Each row below holds a small network's activations on one input, seen along a few directions.
Each table varies a few parts of the input and shows all the possible inputs, shuffled.
Descriptions start from the smaller parts, as in this example, which fits no table here: one of 6 places along a line, together with either a single point or one of 9 places along a line or (one of 3 separate values, together with one of 8 places around a ring).
Shared parts are said once, and a part with two or three values counts as separate values.

Other details of the inputs vary at random and push rows far along two fixed directions, the same in every table; ignore that.

Rows:
R1: [-31  50 -10  30  48   9  32   5 -12 -33  18  -7]
R2: [ 55  21   5  -1 -48 -20 -10   4  31  -2  23  16]
R3: [ 13  18   2  12  -5  -7  -8   7  10 -11  13   7]
R4: [-22  59 -17  13  21  12  14  -9  -7  -6   2  21]
R5: [ 39   3   8 -11 -35 -24  -6   0  11   3  11  15]
R6: [-37  65 -26  12  44  28  29   0 -12 -17   6   5]
R7: [-36  48  -5  37  48  -1  26  -4 -17 -28  11   3]
R8: [ 12 -47   4 -35 -50  15 -32  -3  15  49 -17   3]
R9: [ 62  14  -3  -2 -45 -16  -2   3  29  -5  14  25]
R10: [18 12 -2 16 -4 -8  2  4  7 -9 -2 19]
R11: [-35  51  -6  36  50  -5  21  -4 -18 -28   9  -1]
R12: [-13  48  -5  20  23 -11  17  -1 -13 -26  15   2]
R13: [ 55  14   3   4 -43 -25 -15   3  30  -6   1  34]
R14: [ 26 -57  16 -24 -39 -15 -23  -3  11  34  -6  -4]
R15: [-38 -55  -4  -6  34  22   1   6 -21   9 -18 -32]
R16: [-30 -59   0 -14  18   3  -4  -6 -16  18 -23 -29]
R17: [ 55  17   0  -8 -47 -29  -7  -3  21  -9   8  28]
R18: [ 43  21  11  14 -42 -19 -12   4  27  -4  15  30]
R19: [ 51  38  37 -21 -42  13 -13 -30  19 -14 -11  25]
R20: [-52 -45  -8 -37  11  30  -1  -9 -28  35 -20 -32]
R21: [-35 -58   2 -20  29  16   4   6 -18  19 -10 -43]
R22: [-28 -59  -2 -15  21  14  -9   6 -12  10 -21 -30]
R23: [-31 -58   9 -10  21   8  -8   7 -15  22 -19 -28]
R24: [ -3 -72   4 -30 -18   1  -9  -4 -13  26 -15 -25]
R25: [-11 -66  14 -16 -14   2 -25   3  -2  31 -14 -28]
R26: [-28  44 -14  35  53  -1  30  -4 -20 -31   0   8]
R27: [-29 -57   6 -14  23  13  -9  10 -14  17 -12 -30]
R28: [-25  48 -20  24  55   4  31   5 -11 -38   4  -2]
R29: [-17  18   0  21  22   6   7   7  -3 -18  11  -1]
R30: [ 36   6  10  -5 -45 -20  -6  -4  14   1  18  14]
R31: [ 36  36  -8  -8 -42   7 -15   2  27   8   9  37]
Description of these inputs: either a single point or (one of 5 places around a ring, together with either a single point or one of 5 places along a line).
Q: Change only the place on the ring of 5 in R16. List by row number the other rows that result.
A: R13, R17, R22, R28
Q: Change only the place on the ring of 5 in R14. List by row number the other rows that result.
A: R5, R21, R23, R27

Rows:
R32: [-41  58 -12  10  66  -2  34   0 -27 -47  11 -24]
R33: [ 27 -29   3   4 -38 -28 -39   6  22  29   7  15]
R34: [ 19  76  -8   1 -17  24  -7   4  16  -4  -3  48]
R35: [ 41 -18  13   7 -65 -24 -11   4  27  21  19   9]
R36: [-17   1   6  18  46  20   8  17  -9 -25  -7  -2]
R37: [ -3  -6 -26 -30 -16  32   0  -9   6  26 -18  11]
R38: [-41 -42   2 -31 -24  41 -15 -11  -7  42  -6 -27]
R39: [ 36   9 -22  14 -17 -19  15   5  22  -3  -1  25]
R40: [ 45  -4 -15 -13 -53 -41 -17  19  19  19  31  16]
R41: [-50  56 -27  48  76  -4  18  24 -25 -36   2  22]
R42: [ 48 -47   7 -31 -63 -29 -12  12  26  39  16  -8]
R43: [ 43  49  -3   8  -3 -13  17  12  16 -27  40  12]
R44: [-41  22  13  16  31   6  24 -23 -38 -23   3 -16]
R45: [ 41  64   7  43 -14 -30   2   3  34 -16  19  43]
R46: [-50 -52  14 -12  14  14  -5  -9 -24   1 -14 -54]
R47: [  1 -67 -29 -13 -14 -10 -13   9  -2  29 -13  -5]
R48: [-84 -57 -19 -13  81  31  21  -9 -45 -12 -46 -64]
R49: [ 60  51 -17  25 -10  -9  19   5  27 -40  17  40]
R50: [-69 -71  21 -14  51  23 -14 -11 -28  12 -37 -65]
R51: [ 21  29   2  25  -1 -17   5  19  15 -12  -1  32]
R52: [ 43  92   0  13 -38   6 -15 -11  37   2  15  56]
R53: [-44  32 -16  14  71  13  46 -22 -43 -36 -21  -3]
R54: [  2 -75  24 -37 -19   7 -34   3   1  16 -37 -25]
R55: [ 30 -54   1  -9 -74 -26 -36   9  19  35  18   4]
R56: [ 29 -54   2 -75 -79  16 -32  -5  24  65   5 -11]
R57: [ -3  15  20   1  21   2   6 -11 -19 -16 -19  15]
R58: [ -9  76   1  10  40 -12  42 -13 -27 -38  18   7]
R59: [ -9 -43  35 -17  -1   2 -15 -25 -16  23 -21 -17]
R60: [-34 -53  17   4  42  25  -9   0  -9  11 -11 -39]
R61: [  9  43   4  35   7   2  17   6   8 -36  32   8]
Q: What is each input in this table made of?
A: one of 5 places around a ring, together with either a single point or one of 5 places along a line
Q: Changing only the place on the ring of 5 turns R43 into R60. The same change can be made to R32. Which row results?
A: R50
Q: A walk changes only the place on the ring of 5. It starts at R44 and steps to R58. List the rest of the walk in order.
A: R53, R57, R59
Q: Which other rows agree with R57 in the place on the ring of 5? List them by row number.
A: R34, R36, R41, R51, R54
